A small network was shown many inputs. Here are its activations along a few directions, one row for each input.
Each table varies a few parts of the input and shows all the possible inputs, shuffled.
Descriptions start from the smaller parts, as in this example, which fits no table here: one of 4 places along a line, together with either a single point or one of 11 places along a line or (one of 2 separate values, together with one of 8 places around a ring).
Shared parts are said once, and a part with two or three values counts as separate values.

Other details of the inputs shift rows strongly along two fixed directions, in all tables alike. That doesn't count.

Table:
x1: [ 28 -38  37  -7 -50 -26 -16 -15  31  56  21 -28   8  18]
x2: [ 31  18 -28 -34   2   0  68  -2 -14   1   2  13  38  18]
x3: [ 31  16 -25 -37   0   0  59  -5 -20   6   7  11  44  25]
x4: [-51  38 -52  -6  68  34  25  22 -55 -44 -14  20   0 -18]
x5: [-42  -4 -16  16  32  15 -35  12 -28 -11  -9  -5 -25 -15]
x6: [ 28   4  10 -17 -34 -16  30  -5  37   1   5  10  12  10]
x7: [-14 -45  50  57 -21  -6 -98  -4  16   6 -21 -37 -53 -27]
x8: [-26 -45  15  34  -2  -4 -80  -2  -3   6 -20 -33 -43 -21]
x9: [ 35 -12  -5 -14 -30  -7  45 -11   2  16   0  -7  19  15]
x10: [ 31 -26  41  12 -58 -21  -4 -13  56  35  19 -12  -8  16]
x11: [-31   3  12  27  20  13 -50   5  -8 -14  -5  -6 -32 -19]
x12: [ 27  39 -12 -30   6   6  63   2   0  -2  21  30  39  22]
x13: [-50  27 -50   3  63  30  12  22 -54 -34 -18  26  -3 -20]
x14: [ 23  11 -18 -26  -7   1  50  -1 -17  17  17   9  31  25]
x15: [ 37  39 -11 -31  -2   0  56  -6  -3  -5   7  21  39  16]
x16: [ 38 -25  37   3 -54 -31  -9 -18  49  25  15 -14   0  10]
x17: [-33 -30  -7  30  15   8 -49   3 -20 -10 -28 -11 -31 -27]
x18: [-29  -3  19  37  17  14 -49   7 -12 -11 -10  -7 -36 -18]
x19: [-49  29 -16   2  44  18  -8  20  -5 -43  -8  22 -22 -19]
x20: [-43  39 -23  -2  57  14 -10  14  -8 -51 -16  23  -2 -17]
x21: [ 23  30 -35 -35  10   8  81   6 -22   4  13  22  38  21]
x22: [-30  -1   7  20  25   7 -55   5  -1 -26 -14  -2 -18 -23]
x23: [ 34 -23  39   7 -53 -24  -4 -15  48  34  24 -12  -8  15]
x24: [ 34 -38  33 -12 -49 -31 -20 -20  32  46  10 -31  15  14]
Description of these inputs: one of 2 separate values, together with either a single point or one of 5 places along a line or one of 6 places along a line.
Question: The inputs of x9 and x4 match in every part but the choice among 2 separate values. If x16 is changed in the same way as x9 into x4, which row does it become?
Answer: x23
Question: Change only the place on the line of 5 in x14. List by row number the other rows that result.
Answer: x4, x5, x13, x21

Table:
x25: [ 33   6   0  18 -23  -5  34 -12  16  -5   5  26   5   9]
x26: [-38  52 -64 -50  89  19  14  10 -79 -41 -10  15  44 -13]
x27: [ 23  36  25   1 -11  11  29   5   7   3   6  18  -2   5]
x28: [ 50  29  31 -34 -26 -18  43  -4  36  27  23  27  54  30]
x29: [-19  -4 -15  28  19  21 -15   6  -4 -32  -6  18 -27 -11]
x30: [ 26  23   7 -21   1 -20   0 -16  19  -9  13  -1  19   9]
x31: [ 19  40 -11 -14   7  21  65   1 -12 -17  21  17   9  19]
x32: [-13  26  16  -9  23  -7 -54   2  14 -15  -8   8  -3 -16]
x33: [-57  64 -60 -53  90  15  28  19 -33 -50   1  35  20  -7]
x34: [-19  -8   0   8   9   6 -19   2   8 -41 -21  -8 -18 -14]
x35: [-31  20 -46 -29  62  11 -16   0 -58 -20 -16   1  12   0]
x36: [ 56 -25 -23 -10 -38  -4  63 -10 -16  42   4  11  20  29]
x37: [ 59 -40  22   7 -67 -10  35 -15  -6  62  15 -29  -3  35]
x38: [-25  21  10  17  40   2 -34   3   6 -21   0   3   5 -10]
x39: [ 22 -43  15  28 -61 -10  -3  -8  35  31  11   0 -22   9]
x40: [-35  10 -11 -12  25  -3 -41   6   4 -18   1  -7  -6  -9]
x41: [-10 -57  15  23 -21  -8 -50  -8 -12  13 -30 -44 -16 -25]
x42: [-18 -53   3  25 -10  -4 -48  -3 -17   2 -35 -38 -30 -16]
x43: [ -3 -23  29  40 -17 -13 -54  -5  32 -17 -26 -29 -31 -28]
x44: [-26   0   9   7  27   8 -39   3   7 -16   8  -2   0  -2]
x45: [ 28 -33  20  16 -40   0   1  -1 -18  44   6 -35  -9   1]
x46: [ 24  41 -11 -10   1   9  52  11   2 -14  -1  57  21   7]
x47: [ 40  17   6 -12 -45   1  72   0  14  27  29   5  12  32]
x48: [-32 -33  11  27 -12   1 -50   5  25 -12 -24 -27 -38 -23]
x49: [ 15  43 -25 -50  26  -3  35  -4  -3 -28  18  20  38  21]
x50: [ 30   7   7 -18 -40  -6  77  -6  15  35  30   6   2  24]
x51: [-11 -55   0  43 -14   5 -52   0 -26  20 -18 -16 -28 -22]
x52: [-35 -13 -14   6  39  11 -36   3 -37   6 -11 -12   1  -3]
x53: [-50  19 -46   5  46  20  21  20 -21 -29  -6  37 -20 -19]
x54: [-13 -15  38  26 -10  -7 -60   1  29 -12 -33  -8 -30 -31]
x55: [ 32  22  21  14 -21   1  36  -5   8   0  17   2  -4  11]
x56: [ 38  -2  -6 -37 -40 -20  80  -6  35  21   6   3  26  16]
x57: [-15 -50  24  20  -3  -7 -69  -4 -12  37  -2 -40  -2 -16]
x58: [  6 -22  28   3 -33 -15 -19  -4  38  31  21 -15   9  15]
x59: [-51   0  -3  -2  28  -2 -26  14   5  -2   9   4  -6 -10]
Question: Describe the family of inputs behind these rows.
Answer: one of 5 places around a ring, together with either one of 2 separate values or one of 5 places along a line
Question: The inputs of x31 and x34 match in every part but the place on the ring of 5. If x45 is changed in the same way as x31 into x34, which row does it become?
Answer: x41
Question: Change only the choice among 2 separate values in x35. List by row number the other rows that result.
Answer: x26

Table:
x60: [ 36  -7 -19 -14 -23   1  62  -4 -21  22   3   1  23  19]
x61: [-55  23 -23 -13  63  11 -33  14 -23 -38 -13   8   0 -21]
x62: [-47   6  -1   5  48  10 -62   8 -27 -13  -5 -12 -13 -18]
x63: [-55  37 -32  -9  72  22 -15  18 -33 -39  -8  20   5 -16]
x64: [ 21  52 -26 -45  15   4  89   4   1 -12  19  38  47  23]
x65: [ 33   0   6 -31 -20 -19  25 -11  13  31  19  -1  37  25]
x66: [ -41  -50   43   56  -12   -5 -108    0   23   13   -6  -34  -61  -25]
x67: [-43 -16  11  20  17   1 -69   5   9 -15  -9 -16 -31 -23]
x68: [-39  41 -28  -1  65  21 -13  14 -28 -59 -24  24   2 -25]
x69: [ 29  25  -1 -31  -4  -3  43  -4  -5  18  25   8  37  25]
x70: [ 30  -7  17  -9 -33 -19  11 -12  34   8   3  -6  11   8]
x71: [ 21  51 -32 -56  24  -4  71   0  -7 -23   1  30  55  15]
x72: [ 45 -84  46  44 -96 -19 -23 -16  30  66   2 -45 -39   8]
x73: [-42 -53   0  34  15   6 -85   2 -34   5 -31 -41 -38 -28]
x74: [ 35 -23 -15 -14 -27  -7  40  -9 -17  34   5 -10  24  18]
x75: [ 41 -39  44   8 -66 -30 -21 -20  53  37  16 -25  -6  15]
x76: [ 37  -3  22  -5 -40 -15  22 -11  38  18  18   1   6  18]
x77: [ 37 -19 -14 -17 -27  -4  43  -8 -19  28   0 -10  26  20]
x78: [-35 -41  46  64 -20  -1 -99   1  36  -4  -9 -25 -75 -28]
x79: [ 26  -4  18   2 -31 -14  14  -7  35   4   2   0   1   5]
x80: [-46   7  -6   5  45   6 -58   7  -9 -31 -14  -4 -18 -22]
x81: [ 13  80 -43 -43  35  18 109  12 -11 -44   4  58  42  13]
x82: [ 38  21   6  -4 -25  -2  49  -3  20  -6   5  25  13  10]
x83: [ 29  16  15  -5 -23   1  39  -2  10  23  27  10  10  21]
x84: [-57   7 -47  15  62  30 -11  19 -62 -32 -23   6 -19 -25]
x85: [-48 -18 -24  37  29  25 -30  15 -42 -17 -20  -5 -43 -26]
x86: [ 30 -17 -22 -27 -15  -8  39 -10 -26  31   1  -9  33  17]
x87: [ 33 -37  48  23 -67 -19 -13 -12  49  48  21 -15 -18  14]
x88: [ 30 -34  45  19 -66 -19  -9 -11  55  37  18 -13 -21   9]
x89: [ 19  25   2 -16   0   3  38   0  -3  12  23  11  22  19]
x90: [-40  43 -26   7  62  25  -6  16 -23 -61 -23  28  -8 -25]
x91: [-32  17 -11   1  46   7 -40   6 -16 -40 -25   5  -4 -24]
Question: The inputs of x75 and x76 match in every part but one. If x74 is changed in the same way as x75 into x76, which row does it become?
Answer: x84
Question: Describe the family of inputs behind these rows.
Answer: one of 4 places along a line, together with either one of 2 separate values or one of 6 places along a line
Question: Change only the place on the line of 6 in x64. List by row number the other rows that result.
Answer: x66, x76, x79, x89, x90
Question: Change only the place on the line of 6 in x88. List by row number the other rows that result.
Answer: x78, x81, x82, x83, x87
